These are the activations of a small neural network, seen along a few directions. Each row is one input.
In each table, some parts of the input vary, and every possible input appears once, in random order.
A made-up example of a description, with smaller parts first: one of 8 places around a ring, together with either a single point or (one of 2 separate values, together with one of 4 places along a line) or one of 9 places around a ring.
Shared parts are said once, and a part with two or three values counts as separate values.

Other details of the inputs vary at random and push rows far along three fixed directions, the same in every table; ignore that.

A family of inputs:
r1: [ 11  23   0  26  34  -8  -6  21 -17  37   2  23  -9  15  31]
r2: [ -2  -6 -19   6   5  12   5  15  -5  -4 -10   1  12   3 -11]
r3: [-11  -6   8   0 -11  -6   0 -13   6   3 -12 -12  -2   1   9]
r4: [-25  -7 -13  14   0  10   1   1  -8   4  -7  -4   0   2   0]
r5: [  5  -3   0  -9  -3 -12  -1  -7  11  -5   1  -6  -2 -11   5]
r6: [ -7  -8 -21   6   0   6  -6  14   6   3   6   0  -1  -8  -1]
r7: [ -4  16  12  -9   3  20   2  -5   0  -6  13   6   3  13 -15]
r8: [  1  17   1 -15   8  16   7  -1   5  -4   2   3   5  21 -19]
r9: [ 14  10  26  -3   3 -14  -5  -9   1  12  -1  -1  -6   8  14]
r10: [ 11  -2   1  -5 -10  -6   6  -6   8  -6 -12  -1   6  -1   0]
r11: [-12 -11 -12  11   4  11  -1   8 -10  -2   2  -1  -1  -1  -7]
r12: [ 13   0   1  -3 -13 -10   2  -9   4  -9  -4  -3   8  -3  -2]
r13: [ 3 -9  9 -5 -9 -3  1 -7 -2 -4 -8 -2 -5  0  0]
r14: [-26  -7 -10  16  -1  12  -2   4  -4   4  -9  -5   2   1   1]
r15: [  2   1 -26  11  -5   5   8   8  -2  -8   6   6   7  -4  -6]
r16: [  5 -10   4 -15  -5  -8  -8   0   2   0  -1  -9  -6  -5   1]
r17: [-20  -6 -11  16  -3   5  -3  12   3   0   2  -8  -1  -3   4]
r18: [ -6  -8 -19   5  -3   5 -11  15   1   4  10  -1  -1  -9  -4]
r19: [ 13   7  26  -8  15 -17   1 -10  -7  11  -7   4  -6   6  13]
r20: [  6  11  32  -6  14 -14   2 -10  -8   9  -2   4  -6  -4  17]
r21: [ -4  -1   7  -2  -8 -13  -2  -8   9  -5   2 -10  -1 -13   7]
r22: [ -9  13   7 -15  13  18   2  -2   9  -3  14   4  -5   8  -9]
r23: [  6  -5   9   0 -13  -7  -3  -8   4  -2  -4  -5   0  -6  -1]
r24: [ -5  -5 -25   4   1   2  -2  11   2  -2  15   4  -3 -12  -3]
r25: [  4  -7   9  -2 -11  -6  -2  -6   1  -3  -7  -8  -1  -1   0]
r26: [-12 -12 -13  12  -2  11  -2  10  -5   0   3   1  -4   0  -1]
r27: [  3 -11   8 -16   2  -4  -8  -1  -2  -2  -6  -5  -4  -6  -2]
r28: [-17  13  14   0   8  10  -3   2  10   0   4  -3  -3  10  -3]
r29: [ -1  -7 -22   5   0  11   7  13  -5  -2  -6   4   6   5  -7]
r30: [-13 -10 -18   6  10   9   2  11  -4  -2  -2   0  -2  -1  -4]
r31: [ -9 -11 -18  -1   7   9  -7  13 -11   1   5  -1  -3  -4  -8]
r32: [  9  -2   4  -3 -12 -10   2 -11   0  -7   6  -1  -2 -11  -3]
r33: [ 21  14  22  -2   3 -21  -2 -13  -2   9  11   7  -7  -3  12]
r34: [  1  -1 -22  15  -8   4   5   7  -4  -8   9   7   9  -4  -9]
r35: [  2 -10   3 -17   6  -5   0  -5  -1  -3  -7  -3  -6  -5  -1]
r36: [-17  13  12  -3   9  10   0  -2   6   0   7  -3  -5  11  -5]
r37: [  4  23   7  34  29 -13  -6  21 -21  37   1  18  -8  10  35]
r38: [ -7   0   4   0 -13 -10  -2 -16   7   1  -5  -9   0  -8   9]
r39: [-10 -10 -18  -1  11  13  -1  12  -8  -1   6   4  -2 -11  -3]
r40: [  7  -6   9  -5  -5  -2   4  -6  -2  -9 -17  -2   8   4  -5]
r41: [ 11  -2   4  -3 -12 -11   4 -10  -1  -9   5   1   3  -8  -4]
r42: [  9  29   6  23  19   4  -5  15 -15  26   8  20  -2  26  13]
r43: [  7  -4  -2 -13  -4 -12  -5  -5   9  -3   3  -5  -3 -12   4]
r44: [ -5  -1 -18  16  -9   5  -6   7  -2  -2   9  -3   4  -7  -4]
r45: [ -9  -4   8   1 -14  -8  -1 -14   9   4  -9  -8  -1  -5   8]
r46: [  6  -4   5  -3 -10 -10  -4 -10   5  -5   4  -6  -1 -10   2]
r47: [  1   2 -26  12  -6   6   3   9   1  -6   1   0  10  -2  -3]
r48: [ -6  -4 -23   9   2   2   2   9   3  -3  13   3  -2 -11  -2]
r49: [ -6  -7 -14  15  -8   9  -2  11  -5  -3   0  -3   6   4  -5]
r50: [  5   0 -27   7  -3   4   8  11  -3  -5   8   5   9  -6 -11]
r51: [-12  -6  12  -6  -3  -1   5 -16  -5   0  -9  -4  -2  -8   5]
r52: [ -3  -3 -21  12  -4  10   5  12  -1  -4  -8  -2   8   6  -2]
r53: [  8  -5   8  -9  -3   0   9  -9  -8 -10  -8   3   7  -3  -6]
r54: [-13  -8   9  -4  -9  -4   3 -14   2   2 -13  -6  -6   1   8]
r55: [  4  46  -1   5  14  22  -2  13  14  16  21  14   6  32 -11]
r56: [  8  -7   6  -6  -9  -4   7  -7  -1  -7 -13   1   2   6  -2]
r57: [  5  -5   3  -6  -6 -12   3  -9   6  -6   9  -1  -4 -13   2]
r58: [ -4  -4 -23   3  -3   3 -12  14  -1   1  15  -3   0 -11  -3]
r59: [  5  -8   9  -6  -4  -4   4  -9  -8  -7 -10  -2   3   2  -6]
r60: [ 15  10  30  -3   7 -12  -4  -9  -7  10 -11   3  -2   8   9]
r61: [-14 -11 -11  11   5  11  -2  12  -2  -2  -2  -2   2  -2  -3]
r62: [ -6  -5  11   0  -9 -11  -1  -6  11  -2  -2  -8  -2 -11   6]
r63: [ 19  31  -1  16  33   2   3  18 -25  28   4  24   6  14  12]
r64: [ 16  11  26  -1   1 -16  -6 -10   4  13   2   3  -5   2  12]
r65: [  4  -4   3  -5  -7 -11  -2  -8   8  -4   3  -6  -1 -11   4]
r66: [  9  -4   4 -12   0   1  12  -9  -6 -10 -11   3   5  -3  -3]
r67: [ 11  -4   5  -1 -13  -7   3  -7   5  -6  -9  -1   7  -1  -3]
r68: [-32  66  24 -49  -5  72   4 -17  63 -25  43   0  -6  71 -57]
r69: [  0  21   4  -3  -7  10  -4  -5  12  -5  18   0   4  13 -12]
r70: [  0  -4 -22   8  -2   9   4  15  -1  -2  -5  -2  10   4  -7]
r71: [  9  -5   5  -3 -11  -6   4  -5   2  -7 -12  -5   6   5  -2]
r72: [  5  -8  12  -4  -5  -3   1  -6  -4  -7 -13  -3   5   1  -4]
r73: [  8  -5   7  -1 -14  -7   0  -7   4  -5  -4  -3   5  -3  -3]
r74: [ -8 -10 -16  -3   8  12  -6  13 -14   0  10   3  -2 -12  -6]
r75: [  4  -9   2 -13  -2  -8  -4  -2   8  -1  -5  -7  -5  -4   5]
r76: [ -9  -7 -11  10   1  15   1   7 -14  -4   4   3   2  -7  -8]
r77: [ -1 -12   8  -9  -3  -4   3  -6   4  -3  -5  -2  -7  -2   5]
r78: [ 7 21 18  0 24 -3 -4  3  2 16 -1  8 -5 15 11]
r79: [ -6  -1   4  -1 -12 -12   3 -17   4  -1   1  -4  -3  -9   6]
r80: [ -2  -2   7  -2  -7 -14   3  -9   7  -6   8  -4  -4 -15   4]
r81: [  4   1 -27   8  -4   4   3  12   1  -4   3   0  12  -4  -8]
r82: [  0 -11  13  -4  -1  -3  -2  -6   0  -5  -9  -5  -1  -3  -1]
r83: [-11 -10 -10   9   4  14   0   7 -12  -3   8   3   0  -9  -5]
r84: [ 1 -9  8 -5 -5 -7  0 -5  7 -2 -5 -8 -3 -3  5]
r85: [ 13  27   7  30  29  -5  -7  15 -29  33   2  19  -3  17  19]
r86: [ -3  -6 -23   3  -1   1  -7  12  -4  -1  19   3  -3 -13  -7]
r87: [  8  -7   6  -6  -3  -4   7  -9  -7  -9 -14  -1   6   4  -7]
r88: [  4 -12   4 -18  -3  -5  -5  -1  -2   0  -2  -2  -9  -5   1]
r89: [-13 -10 -12   7   7  13   3   9  -9  -3   7   3   0  -9  -3]
r90: [ 13   9  19 -17  12 -12  -3  -5   3  12  -3   6 -12   7  14]
r91: [-11 -11 -17   3   9  11  -5  15  -1   0  -2  -1   0  -3  -3]
r92: [ 3 -7  4 -7 -3 -9  0 -5 13 -2 -4 -4 -3 -8  4]
r93: [  8  -5   2 -10   0  -2  11  -8  -4  -9 -17  -1   4   4  -4]
r94: [  8  -5   5  -7  -2  -1   8  -5   0  -9 -20  -2   7   4  -2]
r95: [ 1 -9  4 -9 -1 -8  0 -3  9 -3 -7 -8 -4 -2  6]
r96: [ 14  12  24  -4   4 -16  -3  -9   8  12   2   3  -4   3  13]
Description of these inputs: one of 8 places along a line, together with either one of 2 separate values or one of 10 places along a line.
Changing only the place on the line of 8 turns r71 into r34. The same change can be made to r49. Which row results?
Answer: r41
Changing only the place on the line of 8 turns r33 into r82. The same change can be made to r57. Which row results?
Answer: r61
Changing only the place on the line of 8 turns r79 into r4. The same change can be made to r48. Which row results?
Answer: r30
Which other rows does r53 become when the place on the line of 10 takes its other values? List them by row number.
Answer: r7, r22, r39, r63, r66, r74, r76, r83, r89
Which other rows does r37 become when the choice among 2 separate values takes its other values? List them by row number.
Answer: r54
Which other rows does r64 become when the place on the line of 10 takes its other values? List them by row number.
Answer: r6, r10, r18, r23, r55, r67, r73, r92, r96
List by row number the other rows that have the place on the line of 8 in common with r58.
Answer: r5, r12, r21, r38, r43, r44, r46, r47, r65, r69, r81
Which other rows does r3 become when the choice among 2 separate values takes its other values? List them by row number.
Answer: r17

A family of inputs:
r97: [ 24   3  22 -31  -1 -14   5 -17   7  -6  -8   0  -1   2  -3]
r98: [  1   3  32 -16  -9 -17   0 -26  13  -1  -3  -7  -7  -4   8]
r99: [ 32  20 -19  51  36 -31 -11  37 -38  50   2  27   0  -3  46]
r100: [-19 -25 -22  13  -8   0  -5   8  -2  -2  -2  -9  -2 -20   5]
r101: [  8  -3  31 -27   4 -11   3 -19   5   0 -16  -6  -7   4   5]
r102: [ -1 -19 -28  10 -10  10  11   9 -13 -15  -8   1  13  -7 -13]
r103: [ 26  19 -11  47  39 -23 -10  31 -45  44  12  29  -3 -10  38]
r104: [-22  92  28  -5  36  46 -18  11  33  32  55  17 -16  69 -10]
r105: [  2  -3  36 -24   3 -14  -4 -21   2   0   2  -5 -13  -9   7]
r106: [ 22   4  22 -31  -1 -15   2 -16  14  -6  -3  -2  -3   0  -2]
r107: [ 24   3  24 -27  -3 -12   7 -19   0  -7 -10   1   1   4  -5]
r108: [-46  23 -43   9 -14  61  -2  17  33 -22  49  -2   6  19 -47]
r109: [-21 -21 -15   6  -7  19   8   3  -7 -16 -12  -5   6  -1 -13]
r110: [ -3 -19 -31  13 -10  -4  -2  12  -2  -7   4  -4   4 -23   0]
r111: [  0 -16 -27  11 -12  10  10  11  -6 -14 -13  -1  16  -3 -13]
r112: [ 21   9  23 -13 -17 -22   1 -23  15  -4  -1  -5   1   0   4]
r113: [ 10   1  33 -16  -3 -10   7 -21   3  -5 -24  -6   3  10   2]
r114: [-18 -20 -17  21 -17   1  -3   4   0  -4  -5 -10   2 -12   4]
r115: [-21 -25 -18   3  -4  18   4   6  -8 -13 -11  -6   3  -5 -12]
r116: [-19 -28 -23   7  -1   8  -2  14  -2  -6  -8  -7  -2 -12  -1]
Changing only one part turns r104 into r99. The same change can be made to r100. Which row results?
Answer: r110
Describe the family of inputs behind these rows.
Answer: one of 2 separate values, together with either a single point or one of 9 places along a line
